A small network was trained on made-up records. Each row is its average activation on records with the value named, seen along a few directions.
Related values have similar rows: they may be neighbours, one step apart, or belong to one group.

Values of Z:
z2: [-0.78  0.27 -2.75  0.52 -2.87 -1.45  1.14  0.80 -0.04  1.36  1.13  0.21
 -0.15  0.77 -2.09  0.81]
z7: [ 0.37  0.35 -4.57  0.38 -5.51  0.89  1.08 -2.27  3.49 -1.79  1.43 -0.51
 -0.45  1.84 -2.96  4.59]
z4: [ 1.71  2.96  0.96  1.47  0.17  0.52 -0.64 -0.69  2.06 -0.79  0.41 -0.08
  1.17 -1.21  0.58 -1.26]
z5: [ 1.61 -0.46  5.99  1.60  5.78  1.90 -1.51 -1.80 -1.58 -1.93 -1.98 -0.01
 -3.97 -1.25  2.05 -1.91]
z1: [-0.13 -1.31  2.00 -1.23  3.08  1.11 -0.88 -0.09 -0.64 -1.06 -1.19 -0.08
 -0.31 -0.56  1.37 -1.19]
z3: [-0.98 -1.64  1.64 -3.80  6.99 -0.21 -0.46  2.05 -1.69  0.06 -0.80 -1.08
 -1.08 -1.61  0.61 -3.95]
z6: [-1.80 -0.16 -3.27  1.06 -7.64 -2.76  1.27  2.00 -1.60  4.16  1.00  1.56
  4.79  2.03  0.46  2.91]
Z is arranged as a tree with 2 forks.
Question: List every value one step from z5, in the order listed.
Answer: z1
Question: List every value one step from z7, in the order listed.
Answer: z2

Values of Y:
y2: [-0.24  1.55 -2.39  0.16 -3.52 -1.60  0.75  1.17  0.64  1.99  1.25  0.16
  3.14  0.34 -0.17  0.80]
y5: [ 1.88  2.53 -3.63  3.97 -9.27  0.24  1.28 -3.20  3.44 -0.30  1.68  0.30
  0.99  2.28 -1.55  6.68]
y1: [-1.01 -2.70  2.72 -5.75  8.99  1.76 -1.44  0.42 -0.64 -2.70 -0.95 -2.02
 -2.01 -1.32  1.01 -3.50]
y3: [ 0.47 -0.05  3.64  0.72  5.29  0.09 -0.89  1.29 -1.93  0.35 -1.78  0.66
 -1.15 -2.18  1.48 -4.41]
y4: [-1.00 -2.78  0.69  0.66  2.89  0.20  0.18  1.04 -2.39 -0.03 -1.99  1.19
 -3.57 -0.61 -1.28 -2.26]
y6: [-0.10  1.45 -1.05  0.25 -4.39 -0.68  0.12 -0.72  0.88  0.68  1.79 -0.29
  2.59  1.48  0.51  2.69]
Y is arranged as a line.
Question: List every value one step from y6, in the order listed.
Answer: y2, y5

Values of P:
p3: [-0.60 -1.83  4.68 -1.00  2.35  3.40 -0.81 -2.93  1.60 -4.45  0.43  0.36
 -2.47  1.63  0.92  1.17]
p6: [ 0.28 -1.02  0.09 -1.73 -2.18  3.14 -0.23 -5.42  3.34 -5.05  2.17 -2.13
 -3.31  3.38 -1.25  6.44]
p7: [-1.82  1.09  2.05 -2.37  2.48 -4.50  0.17  4.49 -3.77  5.86  1.83  0.12
  3.38 -1.33  1.07 -4.78]
p1: [-2.07  0.57  1.34 -0.85 -2.93 -2.88  1.62  2.95 -1.26  4.35  2.36  1.48
  5.18  1.60  2.33  0.76]
p9: [-0.06  0.70 -0.60 -1.28  5.07 -0.64 -0.64  2.44 -0.89  0.10 -0.98 -0.91
 -0.53 -2.50 -0.24 -5.05]
p2: [ 1.82  3.26 -2.06  8.43 -9.28 -1.80  2.60  0.59  0.66  3.59 -0.26  3.53
  2.54  0.94  0.35  3.63]
p8: [ 0.18 -1.28 -5.51  0.18 -0.01 -0.74 -1.02  0.13 -1.34  0.21 -1.82 -0.80
 -3.62 -2.13 -5.34 -2.72]
p5: [ 1.08 -1.50  4.99 -1.80  8.38  1.94 -2.16 -1.39 -2.01 -2.39 -2.13 -1.74
 -3.90 -1.73  2.07 -2.66]
p4: [ 1.19  0.01 -4.97  0.42 -3.87  2.08  0.46 -0.86  3.68 -2.21 -1.60  0.08
  2.72  0.14  0.10  3.21]
P is arranged as a 3 by 3 grid.
Question: Fewest steps between p2 and p5?
Answer: 4
Each value of P is a pair of two hidden parts, and every pair occurs once (3 first parts, 3 second parts).
Question: p2 and p1 share the first part; p2 and p6 share the second. Which value has the first part of p6 and the second part of p1?
Answer: p3
